A small network was shown many inputs. Here are its activations along a few directions, one row for each input.
In each table, some parts of the input vary, and every possible input appears once, in random order.
A made-up example of a description, with smaller parts first: values(3) and (point or ring(11) or (line(4) and ring(8))).
Shared parts are said once, and a part with two or three values counts as separate values.

Other details of the inputs vary at random and push rows far along three fixed directions, the same in every table; ignore that.
These rows show it; all are for the same input, with only those details redrawn:
[-1.60 -1.59 -6.09  5.43 -1.04  0.22  4.72 -1.30 -7.77 -1.48 -0.28  1.29]
[ 1.35 -2.45  2.23 -2.52  1.23  2.66  2.54 -0.47  4.87  1.30  2.39 -0.89]
[-0.34  1.54 -3.16  3.33 -4.54 -2.41  1.05 -2.49 -0.25 -2.02 -1.69  5.12]
[ 0.05 -5.07 -0.61 -0.39  4.29  4.80  5.26  0.84 -2.17  1.90  3.36 -4.54]
[ 0.98  0.52 -0.14  0.37 -4.88 -1.55  3.55 -3.94  4.23 -2.79  0.06  7.25]
[ 1.31  1.38  2.18 -1.92  0.38  0.17 -5.61  1.55  7.31  3.69 -0.62 -3.10]
[ 1.06  0.19  0.15  0.03 -4.47 -1.20  3.71 -3.79  4.44 -2.58  0.28  6.85]
[-0.99  1.74 -3.57  3.53  0.17 -0.78 -5.37  2.17 -1.93  2.90 -2.39 -4.07]

Table:
row 1: [ 1.13  3.10  3.59 -1.29  2.06 -1.20 -4.09  1.27  6.89  3.73 -0.67 -3.18]
row 2: [-1.15 -1.02 -4.40  2.47  1.58  0.86  4.72 -0.03 -6.07 -1.05  1.63 -0.54]
row 3: [-0.25 -2.76  0.53 -1.44  4.98  3.42  6.11  0.72 -3.18  1.19  3.06 -4.28]
row 4: [ 0.45  0.55  4.09 -4.47  0.98  0.75 -7.41  3.57  5.04  1.82  0.83 -3.48]
row 5: [ 0.11  4.49 -1.93  0.57 -3.51 -4.86 -7.36  1.18  0.17 -1.41 -3.24  2.96]
row 6: [ 0.32 -5.08  1.47 -2.61  5.02  4.55  4.06  1.10 -4.90  0.70  2.21 -4.44]
row 7: [ 0.98  0.52 -0.14  0.37 -4.88 -1.55  3.55 -3.94  4.23 -2.79  0.06  7.25]
row 8: [-1.04  1.59 -1.48  2.78 -1.39 -1.75 -1.33 -0.94 -1.72  0.92 -2.32 -0.31]
row 9: [-1.04  3.63 -4.14  4.31  2.54 -1.80 -4.95  2.98 -2.42  2.72 -1.78 -4.67]
row 10: [-0.20 -0.76  0.75 -1.09 -3.19 -0.19  0.26 -0.86  0.15 -3.00  0.83  4.10]
row 11: [-0.77  7.13 -3.46  3.70 -1.97 -5.62 -6.40  0.90  1.86  0.28 -3.55  1.47]
row 12: [ 0.70 -2.96  6.41 -5.02 -1.65  2.20  2.28 -2.35  4.97 -1.72  1.63  3.11]
row 13: [-0.91 -6.16  0.83 -1.73  3.94  5.53  2.68  2.24 -4.56  0.62  3.51 -4.43]
row 14: [ 0.79 -2.65  6.31 -5.21 -1.32  2.04  2.42 -1.97  4.50 -1.91  1.90  2.77]
row 15: [-0.20  0.95  1.18 -0.67  5.58  1.02  0.90  2.33  0.36  3.04  1.15 -5.41]
row 16: [-0.32  5.67 -0.74  2.61 -0.13 -3.79 -4.98  1.01  1.57  2.18 -3.00 -1.34]
row 17: [-0.88 -4.19  2.59 -2.89  3.75  4.14  3.67  1.68 -4.42 -0.37  2.97 -4.08]
row 18: [ 1.12  1.06  1.99  1.09 -3.13 -2.26  4.78 -4.63  4.97 -2.04 -0.33  6.48]
row 19: [-0.01  1.11 -0.90  0.50 -2.92 -2.31  0.83 -1.76 -3.42 -3.19 -1.92  4.59]
row 20: [ 1.42 -0.41  2.88 -4.84  1.10  1.18  4.26 -0.98  6.36 -1.01  3.63  1.92]
row 21: [ 0.62 -1.44  6.12 -5.93 -0.31  1.30  3.01 -0.66  3.93 -2.59  2.68  2.24]
row 22: [-0.75  0.10 -0.89  0.88  1.53 -0.02 -5.92  2.25 -4.49  2.35 -3.05 -4.59]
row 23: [ 1.27  1.17  1.56  0.15  2.39  0.18 -4.70  2.13  6.43  4.10 -0.54 -4.47]
row 24: [ 1.14  1.40  1.78  0.83 -2.82 -2.33  4.92 -4.33  4.49 -2.11 -0.08  6.24]
row 25: [-0.67  1.69  0.77 -1.50  5.07  0.90 -3.43  3.90 -0.51  4.19  0.05 -8.09]
row 26: [-0.86 -2.16 -4.11  3.06  0.65  1.42  4.92 -0.69 -5.56 -0.74  1.30 -0.29]
row 27: [-0.87 -2.29 -5.14  3.26 -0.99  0.10  3.30 -0.72 -9.32 -3.16 -0.36  2.70]
row 28: [ 0.33  1.10 -1.59  0.76 -1.75 -0.95  1.53 -1.37  0.96 -1.09  0.42  2.67]
row 29: [-0.79  0.65 -4.69  3.66 -2.51 -1.84 -3.77  0.31 -6.22 -1.09 -3.19  1.83]
row 30: [-1.25  3.66 -5.84  6.54 -1.13 -3.42 -1.73  0.22 -3.98 -0.24 -2.53  0.60]
row 31: [ 1.89  0.62  3.17 -4.55  1.80  0.31 -7.11  3.08  5.10  2.44  0.12 -3.11]
row 32: [ 0.14 -5.99  1.69 -2.18  4.36  4.96  3.67  0.39 -4.30  1.11  1.51 -4.09]
row 33: [ 0.85 -2.22  6.26 -5.48 -1.03  1.81  2.59 -1.54  4.31 -2.13  2.24  2.52]
row 34: [-0.60  0.44 -3.87  3.30 -3.40 -1.91 -3.64 -0.50 -4.43 -1.26 -3.32  2.94]
row 35: [-0.56  2.25 -3.52  4.61  2.15 -1.07 -4.79  2.64 -1.67  3.23 -2.01 -4.79]
row 36: [ 0.37 -0.95  4.00 -3.56  0.10  1.74 -7.26  2.52  5.17  2.55 -0.10 -3.16]
row 37: [-1.19 -1.47 -2.37  2.64  0.69  0.73  5.54 -1.68 -5.71 -0.70  0.34 -0.15]
row 38: [ 0.66  0.36  1.77 -2.51 -0.96 -1.19  1.46 -0.72 -0.35 -2.47 -0.23  3.14]
row 39: [ 0.07  5.57  0.50  0.64 -3.13 -4.24 -5.77 -0.55  3.90  1.14 -3.19  1.13]
row 40: [-1.86 -2.57 -1.99  0.38  0.67  1.25  3.34  1.20 -6.85 -3.13  2.23  0.34]
What is each input in this table made of? -> values(2) and line(4) and line(5)
The inputs of row 12 and row 36 match in every part but the values(2) part. If row 22 is changed in the same way as row 12 into row 36, which row does it become? -> row 29
The inputs of row 33 and row 10 match in every part but the values(2) part. If row 17 is changed in the same way as row 33 into row 10, which row does it become? -> row 4

Table:
row 41: [ 1.86 -5.47  2.32 -5.08  3.85  5.01  1.65  1.07  1.35  0.53  4.15 -2.11]
row 42: [-0.46  5.90 -3.50  5.48 -2.10 -5.74 -1.51 -2.00 -1.46  0.24 -4.14  2.52]
row 43: [ 0.06  0.88 -0.20 -2.26  2.09  0.19 -8.16  3.94  0.06  2.31 -1.09 -4.50]
row 44: [-1.70 -2.15 -4.49  3.65  3.42  2.67  6.49  0.77 -6.93 -0.89  2.94 -2.11]
row 45: [-2.55 -5.85 -0.56  0.50  2.39  3.83  4.75  0.26 -9.36 -1.30  1.03 -1.96]
row 46: [-1.15  3.30 -5.66  5.91 -5.27 -3.46 -3.73 -0.22  0.19  0.09 -2.19  2.54]
row 47: [-0.13 -0.73  4.49 -3.42 -3.41  0.16  5.05 -3.15 -1.48 -4.58  1.12  5.07]
row 48: [ 0.80  0.03 -1.02  2.03 -1.64 -0.30  6.65 -4.73  3.04 -0.75  0.31  5.06]
row 49: [ 0.08  4.05  6.12 -4.21 -4.69 -3.07 -8.52 -0.69  6.80 -0.25 -2.81  2.81]
row 50: [-0.11  1.17 -0.59  0.61  1.44  0.63 -3.04  2.08  4.04  2.45  0.74 -2.93]
row 51: [ 0.47  5.91 -0.79  3.39 -3.06 -6.53  1.21 -3.06  1.41 -1.38 -3.31  5.42]
row 52: [-0.21 -2.34 -6.23  4.18 -0.75  0.26 -3.27  1.39 -8.31 -0.21 -1.02 -1.36]
row 53: [ 0.25  1.85  0.20  0.12 -1.17 -2.37  6.13 -1.92  1.01 -4.32  1.77  4.75]
row 54: [ 1.19 -1.91  2.09 -1.26  5.21  2.91  4.85 -0.39  3.35  3.26  2.27 -3.58]
row 55: [ 0.50  1.37 -1.79  2.41  1.37  0.45 -4.89  1.56  4.06  6.36 -2.25 -6.87]
row 56: [ 0.53 -4.74  3.81 -2.98 -3.18  2.03  5.33 -3.91  1.48 -4.06  1.25  6.33]
row 57: [ 2.53 -3.52  6.99 -4.97 -3.14  1.93 -2.04 -1.07  8.41 -0.06 -0.10  2.67]
row 58: [-0.28  2.70  0.88 -3.34  2.03 -0.80 -7.18  4.65 -0.93  1.84 -1.05 -5.11]
row 59: [ 0.70 -3.05  3.30 -6.30  5.35  3.94 -0.11  3.40  0.66  1.38  3.21 -4.94]
row 60: [-2.38  2.61 -5.38  5.55  1.26 -1.74  0.34  2.01 -7.38 -0.65 -0.84 -1.69]
The inputs of row 53 and row 44 match in every part but one. If row 58 is changed in the same way as row 53 into row 44, which row does it become? -> row 43
What is each input in this table made of? -> line(4) and line(5)
A walk changes only the line(5) part. It starts at row 51 and steps to row 42. List the rest of the walk in order. -> row 54, row 48, row 55
Which other rows does row 52 become when the line(4) part takes its other values? List them by row number. -> row 46, row 55, row 57
A walk changes only the line(5) part. It starts at row 47 and steps to row 49. List the rest of the walk in order. -> row 45, row 56, row 57
